These are the activations of a small neural network, seen along a few directions. Each row is one input.
Each table varies a few parts of the input and shows all the possible inputs, shuffled.
Descriptions start from the smaller parts, as in this example, which fits no table here: one of 6 places along a line, together with either a single point or one of 11 places along a line or (one of 3 separate values, together with one of 8 places around a ring).
Shared parts are said once, and a part with two or three values counts as separate values.
In the rows, zero is written as 128.

Other details of the inputs shift rows strongly along two fixed directions, in all tables alike. That doesn't count.

Rows:
R1: [ 96 132 116 126 121 139 121 113 134 126 118 115]
R2: [127 133 145 132 139 127 110 115 112  91 112 117]
R3: [170  91 123 122 144 120 115 159 137 158 136 154]
R4: [124 104 118 122 139 124 113 109 125 122 123 138]
R5: [106 146 136 124 124 119 142 110  93  98 123 125]
R6: [153 110 136 123  99  98 152 165 155 153 165 190]
R7: [146 119 140 127  92 107 168 156 147 139 174 186]
R8: [113 133 114 127 122 145 130 128 118 125 113 103]
R9: [146 150 137 133  79 107 187 148 134 131 158 194]
R10: [103 124 120 133 127 152 122 107 133 121 123 109]
R11: [ 84 138 108 121 144 158 117 102 103 104  92  85]
R12: [ 94 136  99 135 170 167  88  67 110 115  74  86]
R13: [179  94 120 126 154 132  96 167 167 193 140 132]
R14: [ 82 170 138 145 112 134 145 108 101  94 116  94]
R15: [109 119 118 131 138 145 116 116 141 138 131 120]
R16: [113 124 111 126 164 159  77  78 110 112  71  56]
R17: [197  83 134 124 158 113  96 155 156 174 134 148]
R18: [177 134 149 126 107  92 148 168 149 147 173 172]
R19: [117 156 149 129  84 119 188 173 141 147 168 156]
R20: [ 92 161 129 115  80 128 185 118  87  70 120 132]
R21: [143 164 139 135  75 100 183 167 156 138 164 142]
R22: [ 89 136 115 128 116 139 131 104 126 117 121 110]
R23: [182  95 125 118 141 120 112 154 142 157 135 149]
R24: [114 148 146 119  96 117 178 138 107 106 140 151]
R25: [ 82 179 124 127 114 144 126  77  94  71  97  67]
R26: [100 157 143 137 116 121 146 101  86  75 111 113]
R27: [162  79 128 129 153 127 105 139 152 155 146 159]
R28: [150  76 115 133 234 142  34 134 150 201 117 106]
R29: [151  90 130 141 212 148  36 133 155 166 109  97]
R30: [139 156 136 126  88  99 174 130 123  95 136 136]
Each input here is: one of 2 separate values, together with either a single point or one of 4 places along a line or one of 10 places around a ring.
Changing only the choice among 2 separate values turns R24 into R19. The same change can be made to R17. Which row results? -> R16
Change only the choice among 2 separate values in R28. List by row number the other rows that result. -> R5
Change only the place on the line of 4 in R22. List by row number the other rows that result. -> R1, R10, R15

Rows:
R31: [178  98 144 115 113  93 148 148 152 145 177 181]
R32: [ 87 128 126 129  87 145 151 122 143 123 141 102]
R33: [ 97  75  94 131 212 183  46  92 130 144  85  46]
R34: [144  78 124 114 174 123  90  94 110 117 111 106]
R35: [146 138 157 152  96 105 160 169 129 126 156 185]
R36: [147  74 112 125 212 182  48 145 161 205 118 104]
R37: [168  42  99 107 196 127  43 136 152 181 102 111]
R38: [ 74 133 106 132 150 197  93  66  94 106  75  57]
R39: [ 86 164 154 128 104 127 163 137  91  68 124 121]
R40: [ 84 154 154 128  82 119 149 100 106  55 131 125]
R41: [ 72 180 119 147  56 157 194 106 105  87 121 118]
R42: [110 153 143 130  86  96 170 150 156 152 181 167]
R43: [ 68 138 122 126 144 128 114  89 108 114 108  86]
R44: [187 105 146 124 135 114 140 154 124 161 155 173]
R45: [104 221 143 147  42 140 184 124 135  87 130  57]
R46: [148 185 170 150 101 106 130 141 129  89 127  89]
R47: [ 97 115 140 133 159 133  97 114  98  84 105  92]
R48: [118 141 133 109 139 145 139  96  75  84 105 110]
R49: [163 118 153 140 119 102 129 164 163 141 168 195]
R50: [157 128 145 115 115 104 179 169 120 131 160 165]
R51: [122 155 127 119  91 117 173  83  98  64 126 148]
R52: [136 142 144 129 139 118 141 186 149 194 171 166]
R53: [ 79 182 124 147 103 124 169 110  96 108 122 130]
R54: [195  75 121 135 189 119  94 135 130 168 127 162]
R55: [ 80 111 136 127 161 141  75  73  89  65  81  71]
R56: [162  98 144 140 140 105  98 149 158 144 164 177]
R57: [162  84 104 113 174 148  72 129 120 165  91 118]
R58: [198  61 121 127 201 123  82 122 149 171 115 160]
R59: [114 144 158 127 127 137 128 144 104 102 128 133]
R60: [ 94 111  92 100 141 148  84  59  99  78  67  74]
R61: [176 106 118 121 101 110 155 168 163 167 133 185]
R62: [106 100 105 126 189 177  80 124 138 155 103  79]
R63: [ 77 167 122 140  62 157 190 100 130  94 115 122]
R64: [177  92 122 123 149 108 113 117 139 138 152 167]
R65: [ 69 115 102 122 146 179  83  54 125  97  89  59]
R66: [111 144 140 135 112 100 170 176 144 163 175 149]
R67: [152  95 108 102 173 150  83 143 122 160  98 117]
R68: [114 110  83 122 168 158  80  73  83  98  47  85]
R69: [136 128 123 137 135 103 123 143 164 175 171 172]
R70: [142 131 134 144 133 106 147 161 168 188 155 181]
R71: [165  94 120 114 113 102 145 194 151 169 156 154]
R72: [155 131 114 115  78 107 163 151 151 134 145 180]
R73: [105 168 143 131 103 105 187 182 136 155 171 158]
R74: [165 171 125 123  96 113 131 141 134 115 104  78]
R75: [176  96 143 121 128  95 158 174 136 151 174 166]
R76: [104 137 123 135 171 144  97 109 108 153 111 109]
R77: [100 146 113 136  93 153 150 105 148 116 134 132]
R78: [126 110 101 103 158 142 106 134 110 127  90 101]
R79: [170 181 152 132  98 102 159 121 116  92 127  92]
R80: [ 69 176 116 134  45 149 185  90 125  76 144 120]
R81: [188  63  94 115 169 118  66 142 169 182 133 159]
R82: [122 210 146 148 104 104 149 134 134 126 132  80]
R83: [121 140 159 137 118 131 128 134 101 105 126 138]
R84: [164 112 158 146 119 104 140 170 160 149 152 192]
R85: [ 73 188 123 134  91 120 170  95 115  94 132 138]
Changing only one part turns R65 into R40. The same change can be made to R77. Which row results? -> R49
Changing only one part turns R84 into R70. The same change can be made to R35. Which row results? -> R53
What do these inputs look like to the network? -> one of 5 places around a ring, together with either a single point or one of 10 places around a ring
Change only the place on the ring of 5 in R45. List by row number the other rows that result. -> R46, R74, R79, R82

Rows:
R86: [160 121 118 125 113 114 153 146 143 156 142 169]
R87: [120 124 127 138 119 129 126 137 166 157 156 138]
R88: [102 159 116 126 157 134 106  74  87  90  82  76]
R89: [120 124 133 136 132 144 134 147 144 159 151 140]
R90: [149 106 127 127 161 149  95 134 133 146 117 103]
R91: [128  93 103 126 155 141 109 137 154 179 132 139]
R92: [160 103 124 130 145 129  91 138 164 156 133 112]
R93: [123 108 121 133 153 145  99 144 152 169 134 140]
R94: [124 121 138 145 142 129 121 158 154 165 148 140]
R95: [112 157 120 117  59 126 191 135 119 104 132 126]
R96: [157 117 127 124 160 118  98 156 148 168 133 106]
R97: [121 191 149 132  31 106 220 152 119  96 158 178]
R98: [154 134 143 143 133 114 132 146 135 139 135 147]
R99: [132 105 133 121 149 134 116 113 105 109 121 132]
R100: [ 86 167 133 132 106 144 140  98  91  66  91  70]
R101: [151  79 111 112 153 120 112 126 128 142 124 153]
R102: [ 92 147 126 114 135 120 128  85  79  70 100  95]
R103: [ 94 142 115 121 132 160 104  89  96  82  77  72]
R104: [114 171 165 131  39  90 222 157 108  77 168 175]
R105: [152  83 125 123 164 119  82 112 140 131 128 135]
R106: [100 129 116 129 172 138  92 115 130 150 117  93]
R107: [158 104 141 121 117 107 137 163 139 142 155 184]
R108: [ 97 155 123 130 136 156 125  68  79  71  83  89]
R109: [166 131 136 138 109 106 139 144 161 149 157 162]
What do these inputs look like to the network? -> one of 4 places along a line, together with either a single point or one of 5 places along a line
Start at R93 and move only the place on the line of 4, one step at a time. The first step leads to R103. Which rows follow, in order? -> R97, R107
Change only the place on the line of 5 in R90. List by row number the other rows that result. -> R95, R96, R100, R103
Change only the place on the line of 4 in R89. List by row number the other rows that result. -> R90, R99, R108
